A small network was trained on invented records. Each row is its activation on one of them, seen along a few directions.
After each row come some of the record's fields: Dase, Bot, Kefo, Bama, Rig, Mig, Neso.
A field that a record lacks is left out.
The largest differences between rows may come from other fields.
Random noise pushes rows far along 13 fixed directions. That doesn't count. These rows show it; they differ only by the noise:
[-232   -8  165 -217  157   50 -103   97  254 -121  139  149  180   30
   60  362  192  154  -38  103   69 -140 -133  259  -20 -161  124  -49
  -87  -75  -77  114 -233   43  213]
[ 206 -143 -587 -652  274   -7 -536  -22 -390   98  279  400  274 -168
  248 -183  207  -99  191 -115  157  137 -269   57  -31 -234 -121 -460
 -259   45  348 -300    8 -170  364]
[ 377  -68 -153  250 -222 -411 -194  222  -35  373 -332  109 -310 -386
  318 -267  -18 -282 -267  136 -417    4 -153 -114  160  385 -468 -307
 -189  317 -181  -77  -87  291  -89]
[ 166  159 -553  -73  -32   57  342  366 -290 -261   98 -222   -5  -36
  -27  -65 -274 -292  267 -296 -213  209  211 -315  -75   79  544  416
    5  126  440  239 -183   22 -392]
[-327 -160  -80  118 -329  458  199  -86   77 -198 -120  220  132  603
 -135  -25 -754  201  167  255  -10   16   71 -199 -197   91   95  314
 -215 -418  -98 -426  178  453 -307]
[-160  -34  435   22 -116  320 -159   35  -26 -236  -93  -16  217  125
 -114  374  -43   95  -39  381 -143 -202 -206 -182  -80  135  -50   68
  -25 -228 -185 -101  -78  402   23]
[-424 -146   34  143  -40  -36   59 -206   17 -164 -371  353  463  456
   45  -14 -317   19  353   76 -296 -109 -155 -679  381  463   78  477
   33 -479  257 -322  123 -109  -30]
[-296  408 -132  278   -6 -775 -132  620  -78 -208   50 -233  126  -98
  149  655  301 -574  322 -375 -214 -324   31  -19  123  477  284 -343
  -94  395   97  -55 -519 -173   95]
[  32 -114 -520  268  276   -6 -402  -17 -273 -424  292  202   81 -186
  263   69  144    7  -29 -254  -61  405 -247  148  510  209  383   63
  328 -282  328 -160 -479  172  212]
[ 376   90  206  270  -98    0 -291 -558 -153 -442  -80   14  166 -230
  -34 -437    0   46 -225  163 -627  272 -179 -197  338  270 -559   23
   89 -150  338 -179  119  114  277]
[-227  -86  359  -93  102   88  -52 -112  252 -368  166  219  434  137
  -88  376  -19  202  -62  162 -143 -173  -85  413   44   45 -154   99
 -220 -379 -217  -74  -49   20  279]
[-265  -24  283  -93 -199  270  494 -156  314 -232  113 -190   64   10
 -254  222  -89   28 -427   89   87  130  -15  374  569  149  260  327
   21 -214 -262  321  347  -55 -108]
[ -42  153 -311   87  -55 -369   83   72  330  150  149  342  -95 -176
   11 -459  223 -158 -309 -145 -166  146  278  585  165  -79 -220 -241
 -395  -55  120  158   26 -336  116]
[ -14 -245  -60 -785  -61 -192   18 -391 -132  -69 -177  131  493   59
   46  236 -548  -50  386 -199 -157 -298 -576 -733   53  186  -90  -15
 -266  301  473  -33  216  -65   89]
[ -84  390  -18  103    5   52 -374  238   13 -128  251  226  141  140
  -99 -250  417  -62   50  246 -107  -10  400  452 -479 -326 -355 -443
 -413 -208   28 -346  -87  -91  288]

[ -67 -313 -400   94  154 -565 -442 -239  151  446 -131  568 -119 -143
  474 -288   52  117  -86 -203   81   59 -393  -37  315   82 -225 -422
   79  133  227 -174 -174 -121  313]
Dase: g1 / Bot: y2 / Bama: h1 / Rig: j2 / Mig: e2
[ 242 -300 -310   68  302  -11  360  -15   38  154 -264   34 -169 -105
  227 -196 -251  149   33 -163  -50  194  -10 -282  311   37  231  692
  246  -85   13  313 -127   -2 -265]
Dase: g2 / Bot: y2 / Bama: h4 / Rig: j1 / Mig: e2 / Neso: w1
[ 440   99  158 -388  356  -14    8  236 -123 -200  307  -72  279 -144
  -66  119  221   21  205   -9 -289 -119  256  362 -657 -370 -212  109
 -194  148   15  212 -224 -255  138]
Dase: g2 / Bot: y1 / Kefo: z2 / Bama: h2 / Rig: j1 / Mig: e2
[-146   16  331  240 -142  322  -21   60  -77 -385  225  199  258   56
 -514   64  128  -48 -184  172 -329 -106  221  308 -177  137  -49  156
 -151 -646   22  128  -38   28  -27]
Dase: g2 / Bot: y1 / Kefo: z2 / Bama: h6 / Rig: j2 / Mig: e1 / Neso: w3
[-365  372  614 -127 -120  171 -434  -28 -244 -222  314 -406  424  120
 -247  539  469 -114  -56  312  393 -210 -143  365   52   62 -159 -601
   56    6 -458 -471  364 -192  447]
Dase: g2 / Bot: y1 / Kefo: z1 / Bama: h6 / Rig: j1 / Mig: e2
[-289   43 -171  115 -180  132 -246  236  -99  251   38  228 -210   -8
 -223  -70  185  -81 -129  -23  197 -161  -17 -185 -397 -212  172 -376
 -145 -140  281  198 -294  288 -182]
Dase: g2 / Bot: y2 / Bama: h5 / Rig: j1 / Mig: e1 / Neso: w3
[ 280 -130  154 -209  140  218  235   22 -238 -243    6 -268  223  -88
 -201  261 -207    2  129   11 -115 -131   12  -34 -166   38  -88  410
  -73 -105 -189  111  107   49  -93]
Dase: g1 / Bot: y2 / Bama: h6 / Rig: j1 / Mig: e2 / Neso: w1
[-174  107  265   13 -262 -285 -297 -109 -215  -38 -270  -80   -8 -153
 -261  353  146 -282  114  -87 -140 -482 -313 -652 -125  235 -191 -474
 -122  231  346   16 -123  209   94]
Dase: g1 / Bot: y2 / Bama: h6 / Rig: j2 / Mig: e2 / Neso: w3
[ -61   93  225  -28 -266  -86  471  -65  300   94 -197 -363 -244   16
 -142  113 -296  -20 -120   55   83  -92   74  -59   99   36  -35   74
  -95  301 -276  228  285   85 -252]
Dase: g2 / Bot: y2 / Bama: h5 / Rig: j2 / Mig: e2
[-225   -4   48  191 -149   43  -78    0  -31  184  112   96  -97 -172
 -182  -58  346 -149 -421   17  155  114  -35  280  356  181  113 -204
  140 -245 -100  155  120 -139    3]
Dase: g2 / Bot: y1 / Kefo: z1 / Bama: h6 / Rig: j2 / Mig: e1 / Neso: w3
[ 573  286  426   80  -96  268  -18  339 -289   97 -288 -490 -224 -342
  -47 -270  423 -231 -123  466 -416   42  219 -382 -210   47 -280  154
  151  216 -195  188   88  161 -205]
Dase: g2 / Bot: y2 / Bama: h4 / Rig: j1 / Mig: e1 / Neso: w3
[-718   63  181  406 -323  492   32  -23   34  130 -289  196 -131  371
 -437 -202  107  136 -136  272  132  -75    0 -647  -36  -82  408  218
  213 -597  350  208  -96  273 -328]
Dase: g2 / Bot: y1 / Kefo: z2 / Bama: h6 / Rig: j1 / Mig: e2
[ 142 -332  232  -92  242 -385  398 -362  322  -62  -57   33  129 -414
   50   88  -23   99 -345 -286 -242    8 -225  236  729  308  -82  454
  127  -53  -80  584   83 -375  115]
Dase: g2 / Bot: y2 / Bama: h6 / Rig: j1 / Mig: e2
[-342  188  241  254  -48 -346  135 -505  670 -414   32  162  143  365
  -25   34 -283  290   62  -89 -134  -54  147  402   92   -7 -262  -54
 -235 -103    1 -309   87 -141  325]
Dase: g1 / Bot: y1 / Kefo: z1 / Bama: h5 / Rig: j1 / Mig: e1 / Neso: w3
[-245  207  214  204    3  -22 -118  177  -17 -210  184    2  144   36
 -225  259  480 -208 -103   54   23  -72  234  490  175  118   -5 -192
 -103 -317 -192 -148   -8 -222  189]
Dase: g1 / Bot: y1 / Kefo: z2 / Bama: h4 / Rig: j1 / Mig: e2 / Neso: w3
[ 168  541  227  451  -34 -512   97  568  142   55  -48   66  172   22
 -125 -389  243 -294  137   77 -722 -316  794  329 -789    1 -663    5
 -562  -81 -135   38 -166 -403    5]
Dase: g2 / Bot: y1 / Kefo: z1 / Bama: h6 / Rig: j2 / Mig: e1 / Neso: w3
[-143 -195  476  -25  154  133   74  119  423  -22  -39  -89  -66   78
  240  592  171  269 -174  310  171  -84 -140  382  248   72  225  191
  288   20 -601   62  -78  136  100]
Dase: g1 / Bot: y2 / Bama: h1 / Rig: j1 / Mig: e1 / Neso: w3
[ 375  -64 -297 -299  294 -262 -481  464 -580  -71  100  287  543  -35
  195  194  -16 -313  613  -89 -413 -295   27  -62 -535  205 -334 -144
 -427  -58   -4 -506 -253  -70  166]
Dase: g2 / Bot: y1 / Kefo: z1 / Bama: h4 / Rig: j1 / Mig: e1 / Neso: w3
[ -62   72   97 -158  -40 -217 -481   31   34  351  -91  144   65   14
  226   -7  122   49   45  172   74 -221 -299 -122 -245 -111 -328 -587
 -122  281  -15 -231  -71   69  250]
Dase: g2 / Bot: y1 / Kefo: z1 / Bama: h5 / Rig: j1 / Mig: e1
[  74  169  389 -153 -546  471 -213   83 -170  425 -238 -340 -550 -156
 -178  -82  318 -134 -366  589  230  -54 -171 -366 -217 -165 -129 -644
   77  473 -211   21  298  468 -187]
Dase: g1 / Bot: y1 / Kefo: z2 / Bama: h6 / Rig: j2 / Mig: e2 / Neso: w3
[  33 -186  -64  -91 -231   59   43  323  -27  338  -23 -175 -283 -126
  136  363 -207  -89 -260   81  343  -90 -201  189   67  134  101 -245
  -80  218 -574  -21   66  424 -262]
Dase: g2 / Bot: y2 / Bama: h5 / Rig: j1 / Mig: e2 / Neso: w3
[-323 -189  173    7  -48 -284  382  291  385  436  -49  326  -32 -126
 -247  128  249 -199 -359  -19   74 -382  264  614   97  106 -203  -60
 -512 -295 -538  361  188 -345  -88]
Dase: g1 / Bot: y2 / Bama: h6 / Rig: j1 / Mig: e2
[-117   61  218  764 -319  -88  -59   82  -12  -32 -406 -260 -227  463
  247  146 -314  -78  213  306  -43    1  161 -124  146  561 -253  -17
  165   39 -686 -916  154  374 -139]
Dase: g2 / Bot: y2 / Bama: h4 / Rig: j2 / Mig: e1 / Neso: w3
[ 441 -374 -357 -499  327  628   43 -156  231  276  153  418 -349  -98
  180 -644  -45  580 -159  147  186  412   57  218 -430 -875  105  212
   32  -71  247  389 -143  225  -62]
Dase: g1 / Bot: y2 / Bama: h4 / Rig: j1 / Mig: e1 / Neso: w2
[ 134   61 -151  652 -119 -288 -327 -404  141 -537   20   55 -272  -84
   61   21 -541  340  -29 -295 -344   54 -212 -149 -284    4 -147 -186
   78  132  486  -99 -703  822   62]
Dase: g2 / Bot: y2 / Bama: h5 / Rig: j1 / Mig: e2 / Neso: w3
[  12 -200 -298  167   36   24   16 -185  192   89  111   -5 -240  173
  330  -94 -360  352  -81  -67  377  353  -47  432  115 -148   68  -35
  247  171 -272 -343   25  139   32]
Dase: g1 / Bot: y2 / Bama: h2 / Rig: j1 / Mig: e2 / Neso: w1
[-399    4   86  569    0  -18  324   71  -18 -276   -9 -198  137   85
  -92  262   28 -125 -127 -167  -53  137   31  -52  814  610  536  603
  475 -482 -101  159  -20 -204 -195]
Dase: g2 / Bot: y2 / Bama: h5 / Rig: j2 / Mig: e2
[ 297  -61  351  218  157 -126  -72 -149 -165 -533  -69 -391  222  -79
  287  457  -35  -57  174   44 -341  118 -234  -89  639  657    2  330
  483   80 -244 -302   -5   -3  199]
Dase: g2 / Bot: y2 / Bama: h5 / Rig: j2 / Mig: e1 / Neso: w3
[ 166  174  272   13   84 -469  -71  201  -86   55 -204   11  154 -488
  -78  -37  555 -402  -40 -151 -618 -288  -43 -418  135  287 -158   13
  -23  119  389  548 -196 -340   46]
Dase: g2 / Bot: y2 / Bama: h4 / Rig: j1 / Mig: e1 / Neso: w3
[-328  -81   24  -74   -9 -388 -526 -271  332  360 -179  540    8   28
  198    5   52  186  -52   49   38 -316 -468 -119  -41  -77 -359 -664
 -230  102  156 -195 -210  158  370]
Dase: g2 / Bot: y1 / Kefo: z1 / Bama: h5 / Rig: j1 / Mig: e2 / Neso: w2
[-364  -95  495 -131    5  263 -114 -377  383   52  -51  196  -78   25
 -277  134  286  359 -305  214  214 -215 -195   56    0 -377  -62 -209
  -23 -187   55  275  -39  160  239]
Dase: g1 / Bot: y2 / Bama: h4 / Rig: j1 / Mig: e2 / Neso: w2

Here are new rows. What are their fields?
[-208   10  204  700 -416  413 -344 -144 -118  -61 -258  243 -167  289
 -208 -335  -61   97 -152  415 -152   43   75 -317 -159  175 -243 -142
   60 -509   -2 -463   41  553 -142]
Dase: g1 / Bot: y2 / Bama: h4 / Rig: j1 / Mig: e1 / Neso: w3
[-195  177  317   41 -195  305 -120  480   67  483 -571  -52 -304  173
    5  -19  217   21  124  546   36 -337    1 -824 -456 -205  132   -9
   81  138  -57  148 -199  420 -330]
Dase: g2 / Bot: y2 / Bama: h4 / Rig: j1 / Mig: e2 / Neso: w3
[ -88   49  -59  298  105  -60 -205  291 -209  129 -109   64   -3  103
  162  -90  470 -217  208  162    5   59  197  -36  242  220   19  -73
  163 -175 -167 -439   75 -242   78]
Dase: g1 / Bot: y2 / Bama: h6 / Rig: j1 / Mig: e2 / Neso: w2
[   0   32 -308 -643  223   31  -66  392 -178   74  330  157  113 -355
 -147  173  560 -321   18 -271  134 -128   43  214   -3 -276  317 -225
 -280   -3  283  453  -94 -330   84]
Dase: g1 / Bot: y2 / Bama: h4 / Rig: j2 / Mig: e2 / Neso: w3
[ 228  -59 -125 -184  492 -168 -363  341   20  451   94   48 -159 -221
  592   71  677   66   25   84  354  102  -89  345   67 -253   13 -247
  241  263 -374  -58 -234 -241  295]
Dase: g2 / Bot: y2 / Bama: h5 / Rig: j2 / Mig: e1 / Neso: w3
[-587 -113 -181  377   97 -395  239  170  565   57 -158  556   23  359
  141   64 -126  172  238 -279 -176 -198  143  -47   18  113  427  375
    7 -310  298  206 -509 -111 -124]
Dase: g2 / Bot: y2 / Bama: h6 / Rig: j1 / Mig: e1 / Neso: w3
[   8 -368  473 -239  147  235  -61 -123   63    4 -226   39  183 -119
  145  388  183   96 -160  319  -34  -71 -453 -143  681  330   34  304
  269 -216 -403   66  189   51  105]
Dase: g2 / Bot: y2 / Bama: h4 / Rig: j2 / Mig: e1 / Neso: w3
[ -33 -151 -156   65   52  336   70 -125  -87 -297  179 -157  -67  131
   14  209 -403  263   -1  -28  233  237 -135   18   29  -44  339  265
  240 -122  -85  -85 -153  367 -134]
Dase: g2 / Bot: y1 / Kefo: z2 / Bama: h5 / Rig: j2 / Mig: e2
[ -41 -185  830 -222 -227  265 -152 -117  252  460 -423  129  -97 -126
 -112  166  214  187 -385  561  -88 -431 -456 -475 -130  -43 -264 -126
  105   71 -117  459    9  326  -33]
Dase: g2 / Bot: y2 / Bama: h5 / Rig: j2 / Mig: e2 / Neso: w3
[ -67 -326   75 -135   37   74 -194 -190 -212 -198  168  334  262 -200
 -342  256  -54   61  -89 -224 -184 -266 -329  -73 -243   20    2  -83
 -133 -330  426  367 -323  204   87]
Dase: g1 / Bot: y2 / Bama: h6 / Rig: j1 / Mig: e1
[ 190 -210 -575  519  136 -391 -320   25 -286 -117  211  359   -9 -309
   93 -206  -53 -213 -137 -418 -224  211   11  407  279  367 -235 -166
 -134 -346   48 -233 -304   45   93]
Dase: g2 / Bot: y2 / Bama: h4 / Rig: j2 / Mig: e2
[-204  116   77   62  157 -279  257 -109  434   -3 -212 -125  -89  332
  283   53  -10  107  317   38  150   21  182   -7  321    1   33  135
   94  205 -226 -339  217 -272   87]
Dase: g2 / Bot: y2 / Bama: h5 / Rig: j1 / Mig: e2 / Neso: w2
[ -41 -329 -535  119  264  316  147  -86 -286  -74  -75  207   42  184
  156 -237 -137   56  172 -128  173  451   59 -244  594  217  504  688
  369 -584   92 -202  101  -87 -199]
Dase: g2 / Bot: y2 / Bama: h4 / Rig: j1 / Mig: e1 / Neso: w3
[ 132  577  179  108  120 -383  104   13  383 -132   33 -282  -31    0
  127 -214   66  187  114  -19 -252  -29  327   80 -406 -347 -215  -16
  -32  455  140  173 -217 -241  178]
Dase: g2 / Bot: y1 / Kefo: z1 / Bama: h5 / Rig: j1 / Mig: e2
[ 617  207 -340 -391  148 -169 -145  384 -520  -30  264 -433  -89 -601
   71  119  319 -441   47 -271  -21   53   -8   50 -155  -64   20 -287
 -109  529  137  253 -182  -36   18]
Dase: g2 / Bot: y2 / Bama: h5 / Rig: j1 / Mig: e1 / Neso: w3
